Here are a small network's activations along a few directions, averaged over the inputs that share one value of a field.
Related values have similar rows: they may be neighbours, one step apart, or belong to one group.
In the rows, zero is written as 500.
Strong random noise was added to every row along 23 fixed directions; ignore it. To show where, here is one row again and again, with new noise each time:
355 411 523 555 583 579 553 431 463 618 666 588 291 304 443 509 476 598 578 609 511 409 534 586 584 624 375 552 476 556 334 267 437 525 535 531 545
527 740 506 434 554 531 415 398 422 331 540 576 429 542 460 533 386 512 443 562 446 552 335 382 264 361 416 475 621 498 622 561 445 498 608 472 554
503 421 491 620 621 494 550 463 408 727 338 377 636 549 566 595 520 496 546 366 474 461 501 485 640 381 516 646 502 477 574 558 370 492 496 399 446
426 462 570 614 618 507 511 597 452 491 541 602 513 498 421 548 450 542 483 514 505 533 524 615 492 551 588 494 592 449 560 580 605 474 448 634 591
547 416 544 575 513 619 428 494 403 567 396 466 412 549 550 497 380 607 509 506 495 637 518 573 723 488 473 517 380 478 394 622 290 562 634 391 341
545 427 518 322 438 458 435 431 410 363 594 574 481 390 572 530 373 546 539 355 519 574 405 531 439 450 500 569 546 583 361 630 436 651 453 425 595
536 472 468 438 568 273 635 497 458 596 506 510 555 464 480 468 530 512 542 521 657 472 462 486 575 451 249 720 424 552 482 574 678 536 448 466 559
502 417 444 374 459 582 510 565 602 424 409 449 513 378 459 523 592 442 438 513 531 385 593 590 428 546 627 416 501 435 744 518 650 464 285 650 425
584 544 590 593 432 422 621 281 471 421 545 678 458 531 709 487 331 624 456 391 790 565 348 554 481 600 431 468 478 230 493 422 545 560 652 311 442
603 379 510 437 591 410 591 626 253 558 447 587 467 661 521 603 400 507 360 680 484 603 647 602 604 479 410 687 392 497 531 638 626 823 550 494 564
632 586 503 555 355 401 414 471 524 355 595 437 387 181 250 435 442 434 519 478 521 481 419 542 429 493 297 555 586 540 339 525 392 516 437 434 486
490 636 507 546 496 541 387 269 422 525 435 568 488 307 577 600 226 597 467 406 528 520 487 548 491 475 368 640 421 471 569 508 267 627 554 379 332
556 440 462 342 386 547 523 521 506 637 621 365 415 334 458 550 739 519 430 532 503 645 611 368 395 386 488 579 507 516 398 259 460 468 529 667 646
614 555 395 438 482 543 541 598 451 366 419 574 625 588 619 444 233 552 334 422 749 386 547 509 451 641 403 411 318 400 866 467 419 476 365 416 368
360 457 475 605 502 507 453 418 521 528 376 327 520 499 573 528 349 674 508 340 626 402 550 547 566 595 287 583 519 512 465 596 463 538 495 382 603
649 435 525 503 395 444 477 374 638 394 562 575 366 541 432 310 566 467 610 538 633 604 217 510 470 557 445 466 577 304 387 611 655 582 677 687 549
645 557 468 421 626 500 754 376 393 662 697 745 537 412 541 504 268 695 514 364 629 775 294 542 501 411 555 529 265 491 399 342 418 483 523 272 315
336 608 425 356 548 314 454 618 459 715 416 518 557 453 582 571 453 609 574 565 604 715 500 494 651 340 439 541 385 497 452 569 568 477 669 643 578
339 388 530 368 372 536 513 522 478 347 444 636 504 562 521 599 470 563 327 532 399 743 528 538 528 516 633 276 581 666 259 638 450 568 461 555 537
432 496 471 566 412 484 606 455 479 564 386 481 461 456 555 551 433 542 552 451 448 533 481 419 633 514 431 552 478 590 419 580 576 625 487 418 318
351 555 504 644 789 701 719 456 540 562 616 727 369 642 428 560 439 535 584 508 307 402 376 588 470 557 722 367 525 421 678 438 661 233 505 471 321
434 466 555 475 502 619 451 508 429 443 462 492 491 593 628 643 640 526 419 480 496 472 664 283 492 398 604 473 450 586 620 387 505 476 431 278 442
364 488 537 386 320 429 518 472 290 604 522 539 725 252 697 779 545 539 558 343 553 412 529 498 486 340 599 568 693 416 485 494 361 540 687 642 529
576 606 524 549 482 420 426 315 590 428 722 502 447 616 461 480 507 499 482 470 430 472 515 543 304 527 360 724 523 427 368 534 593 506 690 459 676
593 537 461 591 261 466 556 525 593 399 480 250 821 504 510 421 559 441 406 480 427 319 619 629 417 633 570 408 575 572 307 519 377 537 437 425 444


Values of Zut:
f4: 456 373 407 442 463 384 541 523 502 486 533 618 559 443 428 499 422 369 555 470 426 383 416 558 518 580 495 494 565 578 442 520 472 662 410 642 583
f13: 482 597 484 330 631 461 445 363 672 532 501 346 420 501 637 216 530 583 565 794 532 618 382 662 458 565 488 381 426 593 218 401 482 592 512 524 711
f17: 458 477 456 576 516 550 422 408 547 572 534 660 690 733 577 484 407 541 668 432 455 454 407 424 489 578 633 575 441 453 547 576 633 768 716 641 476
f10: 681 542 627 607 544 588 443 395 494 437 454 491 436 578 475 465 533 531 239 547 634 666 584 489 418 476 426 495 426 379 623 406 363 402 481 387 492
f15: 361 327 591 777 390 527 490 643 569 493 412 475 481 490 528 503 700 350 466 448 577 242 671 518 670 699 534 360 654 322 628 355 377 186 424 681 498
f7: 519 688 476 629 569 461 646 662 497 468 714 622 694 561 352 420 446 502 507 665 472 424 440 561 294 610 614 416 592 474 564 436 718 513 532 718 558
f2: 317 489 671 647 429 478 394 425 436 466 567 645 491 377 702 541 526 533 692 523 550 365 507 499 656 562 587 457 564 475 343 432 439 558 663 422 416
f3: 461 521 500 419 560 506 537 615 474 632 402 510 454 431 459 511 546 525 396 740 510 678 609 606 610 481 568 378 393 512 479 378 483 512 481 594 451
f8: 283 429 641 631 567 288 300 472 631 403 403 661 335 434 378 409 637 316 592 660 516 554 443 484 681 552 404 443 618 617 349 563 577 498 352 604 661
f1: 647 672 433 459 680 470 505 576 423 755 623 477 477 514 358 438 413 514 492 731 462 618 504 637 456 427 422 594 369 387 489 333 395 534 751 650 613
f9: 478 616 535 441 446 657 557 559 451 497 447 325 487 535 595 537 528 601 341 720 400 501 728 581 470 516 542 380 439 499 501 426 453 441 617 463 406
f20: 620 482 552 411 549 450 272 473 428 368 521 508 619 423 443 513 465 414 492 397 561 352 535 591 474 396 439 599 442 535 593 606 281 453 415 324 526
f19: 477 576 614 614 314 338 519 592 501 554 521 292 463 294 319 635 711 500 445 398 600 598 590 481 451 341 390 529 735 339 365 499 583 260 628 562 683
f16: 446 524 523 573 440 354 664 572 497 673 393 576 590 482 832 416 450 481 566 459 609 618 530 402 677 636 539 539 439 479 531 420 578 561 389 646 409
f12: 477 335 549 275 288 419 268 571 513 440 532 338 374 422 486 551 685 483 372 471 440 759 677 466 502 407 427 572 599 614 157 578 351 474 552 674 853
f6: 503 524 452 386 526 500 655 443 581 506 722 632 501 736 442 425 519 589 538 567 468 444 499 538 425 609 345 640 405 513 438 634 829 460 699 633 512
f11: 566 639 523 480 388 623 456 334 470 416 516 570 570 476 688 491 353 541 504 412 489 563 351 342 295 518 651 400 566 447 583 361 380 691 570 508 430
f5: 359 561 677 520 451 423 343 395 529 466 343 439 445 449 708 562 571 540 439 405 543 679 607 386 488 461 434 649 637 494 549 651 611 438 441 624 629
f14: 401 460 526 468 560 486 379 487 530 478 436 538 403 449 647 585 496 387 417 609 457 382 712 656 541 590 651 413 394 454 593 249 456 586 385 372 541
f18: 416 561 517 436 460 603 327 527 488 280 409 542 588 631 406 476 550 626 384 662 736 440 466 351 481 462 358 243 486 547 605 544 408 415 644 449 487
A value of Zut combines one of 5 hidden first parts with one of 4 second parts; all combinations occur once.
Changing only the second part turns f5 into f11. f3 has the same second part as f5; what does that change turn f3 into?
Answer: f17
Changing only the second part turns f7 into f16. f12 has the same second part as f7; what does that change turn f12 into?
Answer: f1
Changing only the second part turns f8 into f10. f19 has the same second part as f8; what does that change turn f19 into?
Answer: f20

Values of Lev:
k5: 621 432 513 908 455 498 387 679 503 384 456 457 360 619 300 379 377 424 560 425 528 531 422 311 606 636 452 433 518 523 473 475 504 685 410 336 507
k9: 564 389 477 510 320 328 555 618 576 511 717 712 583 525 511 398 653 427 514 305 721 642 456 241 578 536 481 495 398 523 358 310 457 282 439 559 532
k11: 448 580 489 192 564 408 360 409 512 519 484 517 591 530 672 500 448 658 439 570 790 564 500 713 492 415 443 384 368 328 466 461 353 408 748 455 683
k1: 700 527 368 517 611 374 565 462 513 534 377 597 397 555 522 376 362 232 673 438 468 412 142 421 540 469 524 468 476 341 754 439 464 597 443 427 377
k8: 484 392 477 519 508 535 751 545 539 417 505 483 554 640 373 460 557 592 336 516 678 375 504 632 507 618 359 320 559 439 505 539 552 232 466 451 521
k7: 354 549 503 613 379 522 809 548 327 427 424 438 396 489 489 574 431 560 431 563 532 377 394 290 465 572 305 254 770 606 429 314 507 588 505 357 557
k3: 797 491 461 452 554 562 731 601 427 484 559 563 462 634 665 325 514 299 423 506 383 473 549 297 429 596 526 649 377 610 763 366 509 497 135 481 313
k10: 467 633 448 655 587 492 560 600 383 497 564 700 373 628 369 565 306 344 444 571 306 461 416 529 479 549 518 345 622 436 542 366 299 450 610 492 524
k4: 542 407 574 642 675 729 426 611 507 635 411 434 502 482 402 643 530 542 477 351 403 700 587 562 415 415 923 504 567 298 828 544 658 464 374 715 514
k6: 240 478 429 449 698 631 292 576 619 391 590 645 461 644 233 502 462 596 575 620 467 371 456 631 575 500 535 241 400 584 458 580 446 249 645 451 528
k2: 601 615 497 644 613 495 595 493 403 482 585 468 323 478 338 510 434 377 623 567 296 300 349 588 464 445 411 596 657 404 548 605 520 443 621 412 428
Lev is arranged as a line.
List every value one step from k7, in the order listed.
Answer: k4
List every value one step from k11, in the order listed.
Answer: k10
List every value one step from k8, in the order listed.
Answer: k9, k3

Values of Kito:
c6: 504 670 442 645 697 345 228 799 484 644 454 375 588 632 683 301 158 560 634 570 746 391 584 819 686 677 410 473 290 171 652 460 312 393 760 588 727
c2: 540 664 607 456 513 713 497 285 459 339 461 435 603 669 584 446 579 612 514 630 392 495 360 327 306 407 552 449 625 662 505 662 564 646 602 418 381
c8: 558 589 468 690 668 248 516 567 535 649 766 658 709 656 356 569 439 357 504 374 262 566 592 610 433 472 670 722 380 544 372 431 572 478 481 395 630
c15: 600 333 588 800 459 380 392 474 573 478 326 590 513 752 473 389 561 360 410 510 648 651 434 521 741 594 515 374 511 326 381 537 318 535 579 449 508
c5: 497 522 658 537 614 498 656 193 547 526 494 548 562 581 581 534 744 473 348 654 444 513 463 693 479 414 647 370 561 398 350 368 339 257 589 260 414
c10: 679 478 608 460 374 517 531 319 473 478 463 625 652 258 553 410 627 568 576 586 902 499 347 384 534 438 481 473 364 394 609 387 563 679 523 459 178
c4: 537 649 460 649 465 447 418 257 576 761 353 301 972 337 369 497 555 559 611 392 534 494 348 450 538 290 482 564 453 589 342 489 186 542 655 394 306
c9: 489 226 428 389 482 746 346 432 491 529 479 503 471 546 500 639 559 469 483 321 436 396 559 401 454 470 625 559 491 442 702 449 339 579 510 618 542
c13: 625 498 677 677 584 489 447 406 468 596 465 405 362 499 603 470 539 496 452 578 522 594 624 637 566 532 501 630 462 329 455 408 462 550 557 403 537
c1: 736 497 245 561 297 500 549 516 582 730 550 434 806 437 159 640 628 239 414 364 275 319 603 509 361 412 538 719 461 364 673 450 331 485 630 802 300
c14: 506 592 385 344 258 479 543 585 665 476 779 399 350 409 537 480 592 454 597 460 340 463 578 598 353 565 609 485 551 392 297 411 665 343 649 667 568
c11: 428 410 388 431 432 564 743 436 398 600 582 590 547 786 372 633 578 587 402 433 411 590 426 181 486 385 317 514 507 740 282 457 464 557 694 398 538
c12: 622 491 477 434 592 551 367 494 592 530 532 554 539 416 599 285 352 484 724 469 566 467 344 766 588 579 653 469 356 326 574 601 361 443 539 664 370
c3: 403 509 423 297 462 445 258 402 559 487 357 515 587 372 382 661 584 305 506 571 244 352 548 718 569 300 527 568 492 516 533 787 297 387 618 639 341
c7: 240 531 475 519 348 386 601 453 458 428 201 481 321 438 577 780 421 352 251 516 314 548 542 565 492 515 546 230 851 450 447 444 407 602 424 487 637
Kito is arranged as a 3 by 5 grid.
List every value one step from c7, in the order listed.
Answer: c15, c11, c12
List every value one step from c3, in the order listed.
Answer: c9, c1
List every value one step from c4, in the order listed.
Answer: c6, c13
What is the length, in steps, of the shortest route from c8 to c14?
Answer: 4
A value of Kito combines one of 5 hidden first parts with one of 3 second parts; all combinations occur once.
Changing only the second part turns c7 into c8. c11 has the same second part as c7; what does that change turn c11 into?
Answer: c6
Changing only the second part turns c1 into c14. c13 has the same second part as c1; what does that change turn c13 into?
Answer: c2
